Here are a small network's activations along a few directions, averaged over the inputs that share one value of a field.
Values that are neighbours, or in one group, have similar rows; names and order tell nothing.
In the rows, zero is written as 500.
Strong random noise was added to every row along 6 fixed directions; ignore it. To show where, here is one row again and again, with new noise each time:
[467 510 457 357 549 412 465 452 369 304 490 475 647 352 672 623 427 506
 463 408 450 573]
[556 440 492 407 471 427 585 479 513 438 296 548 561 476 397 394 487 482
 352 444 534 566]
[401 536 376 423 352 507 369 374 333 369 478 565 614 503 440 409 459 558
 482 545 440 591]
[505 520 504 477 328 645 489 459 447 529 500 520 520 629 382 340 530 439
 491 661 425 574]
[481 487 599 468 440 680 567 448 553 585 626 463 463 527 503 476 461 579
 588 566 357 472]
[380 504 463 422 426 784 436 457 420 436 637 590 519 516 420 216 404 561
 450 718 393 517]
[504 472 475 419 656 514 576 555 441 336 522 525 597 415 635 424 451 420
 387 542 504 542]
[323 504 437 292 404 446 343 274 380 336 514 509 614 265 557 658 309 823
 551 291 352 512]


Kel, 15 values:
m10: [536 580 571 416 332 517 438 397 395 563 475 396 515 531 498 605 518 558
 477 394 534 521]
m14: [562 500 543 502 352 570 593 528 612 553 409 404 404 635 449 479 575 388
 463 516 492 524]
m5: [616 441 528 589 789 458 590 590 560 589 578 408 411 422 648 549 580 446
 560 513 676 420]
m6: [546 594 450 567 583 415 549 564 535 448 526 392 576 603 472 573 509 388
 514 468 545 498]
m7: [568 558 586 361 736 611 583 647 575 498 740 478 496 273 801 570 426 495
 537 590 529 480]
m1: [353 606 366 855 733 395 522 565 487 546 687 510 435 495 631 445 596 545
 699 560 487 346]
m4: [510 499 611 438 500 660 589 623 629 626 497 467 281 413 458 407 476 545
 522 473 505 415]
m3: [509 470 733 295 411 705 336 521 505 592 461 518 479 443 521 658 412 538
 417 536 403 486]
m15: [600 400 603 501 624 647 536 667 618 566 531 479 422 469 545 516 441 279
 417 522 513 494]
m12: [706 444 557 579 609 215 533 580 623 527 234 508 504 449 466 439 589 299
 393 454 661 589]
m9: [452 437 389 551 760 489 627 582 518 347 624 537 614 413 614 443 403 521
 515 520 494 370]
m13: [416 419 534 647 565 617 652 396 540 541 463 614 374 511 390 325 431 652
 481 493 551 350]
m8: [566 426 454 578 501 366 568 563 600 556 248 621 409 681 191 364 696 344
 304 420 697 543]
m11: [352 471 481 512 572 426 417 581 550 440 615 507 524 458 492 548 418 532
 428 531 482 476]
m2: [521 434 490 391 636 610 383 673 448 368 604 628 473 395 634 489 404 567
 346 536 541 453]
The values of Kel form 3 separate groups.
List the group mates of m2, in the order listed.
> m3, m15, m8, m11
List the group mates of m7, in the order listed.
> m5, m1, m4, m12

Sabog, 15 values:
u5: [376 510 347 476 533 632 347 532 399 437 465 598 448 370 449 208 454 626
 415 636 539 442]
u2: [474 604 353 530 581 540 472 538 234 201 626 407 759 656 737 579 590 167
 600 708 438 627]
u13: [639 347 749 409 574 669 588 540 649 557 559 462 435 468 681 695 398 359
 387 459 419 496]
u11: [591 566 602 572 552 461 647 506 500 552 643 371 481 641 676 549 535 507
 583 423 512 562]
u9: [542 537 362 617 405 388 433 604 520 503 495 513 570 727 473 563 640 313
 457 627 534 551]
u7: [593 478 548 353 532 264 548 555 427 420 362 485 487 398 720 888 593 308
 455 222 595 571]
u4: [470 508 382 591 674 343 551 489 385 315 408 532 579 598 602 350 492 312
 406 567 713 587]
u6: [464 532 533 425 719 344 574 474 411 404 422 383 663 338 726 543 414 416
 412 387 514 607]
u3: [543 614 459 399 402 569 252 599 288 378 620 463 534 394 627 620 549 463
 617 614 459 539]
u10: [463 478 373 395 374 300 334 416 384 439 355 606 590 439 498 670 507 594
 438 331 536 567]
u1: [465 501 542 318 449 563 516 357 441 396 392 442 635 252 351 483 245 789
 370 290 443 435]
u15: [677 453 631 476 452 571 492 614 533 537 398 422 363 460 422 459 540 335
 537 530 472 487]
u14: [659 492 768 299 524 623 531 710 650 541 344 410 428 325 639 572 520 256
 349 600 431 556]
u8: [406 560 303 566 499 405 391 545 332 304 572 683 636 616 417 388 584 453
 292 600 524 554]
u12: [348 548 278 418 414 197 318 320 428 447 355 520 639 307 265 582 438 643
 553 281 601 569]
The values of Sabog form 3 separate groups.
List the group mates of u5, in the order listed.
> u3, u15, u14, u12
List the group mates of u8, in the order listed.
> u13, u9, u7, u10

Zis, 12 values:
s4: [434 657 524 453 297 613 347 381 448 622 586 322 453 484 530 607 437 492
 782 509 428 550]
s6: [451 464 512 604 366 508 352 416 510 626 566 579 399 531 516 529 558 530
 563 534 423 529]
s1: [599 479 535 424 534 605 596 588 448 393 346 429 524 538 451 330 482 209
 172 506 567 616]
s5: [473 632 433 748 419 683 394 521 408 557 620 449 452 760 410 365 651 313
 748 882 478 461]
s11: [571 481 631 427 294 529 554 422 599 679 387 397 470 517 423 736 503 612
 540 396 427 439]
s8: [640 404 518 495 436 278 656 423 651 460 229 511 529 583 492 616 550 582
 561 378 514 479]
s3: [415 459 433 633 850 361 643 405 346 326 740 593 568 414 769 438 388 736
 543 388 628 415]
s10: [519 491 517 489 613 542 471 554 486 497 704 480 499 435 737 723 531 450
 641 513 422 468]
s9: [625 608 736 438 277 637 596 591 579 739 478 336 381 634 493 677 622 559
 573 452 298 445]
s7: [563 530 650 240 217 771 348 505 494 618 410 397 518 374 233 440 367 452
 373 566 404 582]
s2: [537 437 622 401 447 563 530 548 606 578 566 541 546 625 385 535 440 474
 417 544 491 546]
s12: [367 493 441 346 505 464 319 583 459 370 442 554 471 276 415 429 508 443
 328 448 462 589]
The values of Zis form a tree with 3 forks.
Name the neighbours of s9, in listed order.
> s11
Name the neighbours of s4, in listed order.
> s7
Name the neighbours of s3, in listed order.
> s1
